Each row below holds a small network's activations on one record, seen along a few directions.
Records have a field called G. Each example row is followed by its value.
The word absent means that the record has no G.
The largest differences between rows may come from other fields.
In the rows, 500 means zero.
Random noise pushes rows far along 10 fixed directions. That doesn't count. These rows show it; they differ only by the noise:
[520 324 444 498 318 557 401 611 599 642 466 515 399 528 543 537 403 534
 402 504 343 619 376 447 352 352 546 282 408]
[601 427 439 454 715 599 502 417 401 304 564 548 307 490 511 556 653 449
 455 518 534 425 393 502 545 689 608 427 500]
[702 530 563 445 481 455 566 462 476 416 442 623 509 606 450 554 668 397
 478 518 577 384 586 476 418 562 501 517 609]
[482 625 869 295 553 338 478 481 556 313 414 645 446 483 399 355 554 478
 501 544 617 618 484 652 395 643 359 800 667]
[448 607 575 590 595 466 548 520 457 371 549 343 411 551 437 379 577 546
 379 367 482 672 649 618 462 519 552 608 534]
[559 663 714 450 386 422 442 624 629 354 340 530 594 270 722 487 361 572
 616 810 666 599 573 588 517 490 384 468 398]
[608 248 348 625 643 692 504 615 443 335 457 161 227 623 494 775 550 481
 196 527 420 532 605 510 430 525 814 221 378]
[669 477 241 580 405 669 410 571 477 466 578 617 474 350 712 528 481 539
 469 445 433 387 421 333 479 458 622 151 339]
[573 457 627 435 613 461 648 433 591 335 385 444 342 601 518 525 653 366
 466 561 542 703 601 582 540 598 526 468 460]
[499 561 394 642 543 622 563 232 325 568 695 460 482 712 223 411 592 584
 335 383 658 259 479 512 483 454 571 293 486]
[624 360 551 464 573 607 479 453 409 726 550 498 383 636 333 571 524 369
 407 512 656 396 422 535 606 425 556 405 588]
[580 423 583 383 631 465 544 419 477 307 460 575 339 607 423 556 691 426
 455 550 496 498 443 541 410 686 527 575 594]

[522 357 453 489 325 633 396 593 612 687 433 530 503 385 612 576 289 479
 476 574 519 498 401 400 555 343 532 198 333] | g8
[291 457 405 598 499 490 537 291 433 381 611 483 451 576 419 411 540 693
 492 545 413 526 377 540 382 568 497 438 394] | g8
[393 572 572 437 397 510 393 476 499 579 602 687 521 471 356 251 414 546
 391 161 471 511 376 459 351 446 463 591 549] | absent
[265 454 526 547 713 479 462 493 410 388 586 251 345 555 358 486 505 645
 395 515 405 627 428 666 457 611 546 688 555] | g7
[686 559 554 526 554 586 512 514 411 499 498 503 542 433 556 550 484 397
 503 535 748 379 605 517 663 491 549 436 481] | absent
[462 533 684 474 652 425 453 677 516 353 471 369 346 422 582 418 532 502
 490 524 456 804 549 690 529 562 506 718 571] | g12
[476 246 592 444 291 430 487 563 610 589 305 441 490 695 381 719 398 498
 392 704 406 503 485 496 245 412 495 444 501] | g3
[442 629 639 493 487 480 506 547 587 494 508 497 489 415 536 330 432 486
 490 385 561 704 575 577 575 454 445 550 464] | g7
[496 436 520 657 694 473 643 330 287 518 600 305 413 717 379 542 681 520
 551 734 628 490 540 715 635 557 523 561 540] | g12
[559 456 378 687 629 555 625 564 496 599 496 192 455 545 649 624 548 418
 560 609 498 667 698 566 783 376 599 362 393] | g2
[559 323 578 391 571 563 522 388 535 547 402 464 429 608 384 685 482 407
 485 742 675 373 406 533 578 541 493 369 474] | g1
[585 455 447 499 482 671 420 600 513 613 552 497 465 429 461 462 392 394
 295 167 545 435 561 373 533 386 627 358 482] | g1
[505 458 216 580 422 452 474 632 491 622 584 553 529 474 667 535 581 550
 648 414 135 549 417 370 446 450 511 555 557] | g3
[574 697 394 620 574 589 465 548 370 289 618 504 571 265 667 415 506 579
 515 440 611 389 596 494 600 573 569 435 430] | g8
[533 699 386 536 291 555 470 494 579 526 556 705 656 366 589 279 424 555
 487 222 488 432 529 332 435 391 450 310 392] | g4
[470 622 270 646 604 477 407 706 413 170 560 352 515 315 726 593 551 721
 541 562 249 474 545 486 400 650 591 623 500] | g7
[229 573 546 495 572 347 595 308 566 595 582 506 454 565 426 271 572 567
 657 455 379 780 373 612 585 503 346 678 511] | g10
[706 539 526 449 465 617 535 489 583 531 377 488 558 536 466 623 469 349
 387 511 734 301 656 415 569 418 562 239 444] | g2
[535 539 444 461 584 423 719 230 576 479 489 595 495 666 488 487 765 402
 687 574 478 528 472 480 596 596 393 445 481] | g4
[509 380 570 408 374 482 399 623 510 411 452 673 454 396 559 462 409 501
 439 432 413 540 425 446 310 565 502 575 518] | g11
[523 514 760 433 542 476 545 424 462 491 523 571 408 606 344 316 542 401
 374 392 695 596 555 640 498 523 471 602 565] | g9
[488 510 311 616 459 491 685 277 506 610 544 531 592 565 605 506 586 486
 700 622 494 476 497 430 687 464 435 318 359] | g5
[687 562 394 492 562 565 482 630 522 490 485 408 459 600 433 600 625 419
 343 318 426 415 631 432 445 448 635 448 614] | g10
[442 346 736 411 532 440 537 466 519 337 350 502 430 480 489 572 433 440
 479 684 621 575 528 590 471 644 483 598 474] | g11
[493 580 519 495 452 450 444 555 500 647 540 515 534 496 465 437 483 527
 528 469 462 527 474 514 492 390 449 579 589] | g10
[368 776 571 622 499 517 547 469 532 584 567 380 645 348 531 261 332 561
 530 350 692 596 691 556 731 374 424 513 408] | g1
[410 462 405 565 508 489 618 298 464 637 598 542 489 633 404 385 591 470
 541 380 454 540 446 484 560 475 461 460 468] | g4
[640 524 587 458 509 494 593 489 515 610 425 523 566 499 531 549 519 297
 568 529 702 461 646 489 704 452 475 502 543] | g5
[490 442 493 612 605 529 525 614 389 771 610 302 425 615 380 479 523 380
 407 267 465 623 632 559 631 370 592 648 653] | g3
[622 430 492 604 546 518 451 666 355 761 539 356 513 504 542 628 481 434
 581 649 570 472 555 604 697 353 529 564 616] | g12
[554 593 643 489 348 449 473 668 557 544 442 526 556 500 470 391 441 429
 360 270 519 594 698 493 385 375 493 595 575] | g9
[558 568 456 570 447 374 498 572 396 505 501 509 645 550 510 595 602 589
 617 637 439 344 572 510 419 500 448 678 646] | g6
[444 556 649 366 549 515 396 448 414 482 576 696 510 388 359 346 416 494
 457 366 647 354 372 499 483 600 445 690 639] | g11
[471 382 585 523 488 543 397 625 487 489 416 265 422 589 368 667 383 596
 312 666 543 472 528 598 365 449 585 444 503] | g6
[541 332 571 336 315 514 431 528 670 743 423 684 454 552 477 479 412 388
 460 457 448 585 340 432 412 363 445 354 482] | g2
[403 502 619 382 545 669 184 724 556 212 483 480 321 197 555 427 208 672
 242 409 528 532 363 533 355 572 612 405 388] | g6
[488 604 594 514 605 496 598 360 462 448 547 522 502 463 525 371 536 459
 578 506 676 565 537 589 674 548 453 536 441] | absent
[514 769 468 505 430 552 433 515 520 297 511 575 658 332 501 412 417 614
 395 316 601 276 609 391 396 512 515 432 479] | g5
[548 402 458 483 556 562 386 593 432 589 544 457 418 527 470 612 503 503
 457 572 471 411 387 517 488 468 555 493 583] | g9

Here are new rows. What is G for each?
[473 592 461 640 470 443 667 315 474 595 489 394 635 662 449 531 562 550
 616 693 613 419 620 547 597 445 423 435 456] | g2
[656 340 427 470 533 582 347 712 437 387 505 572 349 356 692 604 510 471
 473 552 401 505 388 472 448 576 623 436 498] | g12
[465 448 483 518 478 653 356 535 461 529 547 416 420 520 358 496 352 619
 271 459 555 395 406 511 388 429 586 305 441] | g4
[630 435 600 450 469 513 499 565 439 667 445 495 556 636 325 610 504 341
 386 384 604 364 603 463 477 427 551 603 663] | absent
[556 438 645 560 575 392 497 721 389 502 425 288 491 580 461 701 537 451
 492 659 505 536 692 653 499 502 535 815 717] | g7
[418 461 599 452 463 440 500 620 617 321 393 497 446 411 600 471 444 534
 470 480 375 721 540 523 378 571 494 603 466] | g11
[348 520 461 457 478 537 382 501 539 560 610 573 449 409 479 336 414 599
 477 361 361 577 302 484 466 465 459 519 486] | g8
[577 482 616 377 454 474 387 508 480 426 475 684 474 490 447 516 518 533
 492 620 560 375 356 520 341 582 454 532 594] | g12
[501 508 519 511 349 481 602 310 562 546 430 557 625 610 460 528 467 522
 551 633 616 404 490 459 471 450 438 311 366] | absent
[614 606 380 525 581 475 595 373 468 303 533 567 503 585 520 536 749 530
 566 554 472 363 512 474 454 634 509 450 523] | g12
[531 475 476 421 449 473 442 571 567 554 499 605 473 525 499 467 550 473
 478 382 344 539 426 444 377 473 487 539 585] | g2
[497 376 298 548 576 541 465 432 308 598 649 562 499 537 446 593 590 536
 577 525 405 255 317 424 494 562 533 559 621] | g11
[589 344 584 398 601 626 276 676 361 650 575 574 363 390 460 560 383 412
 405 476 609 392 322 525 580 485 578 568 652] | g9
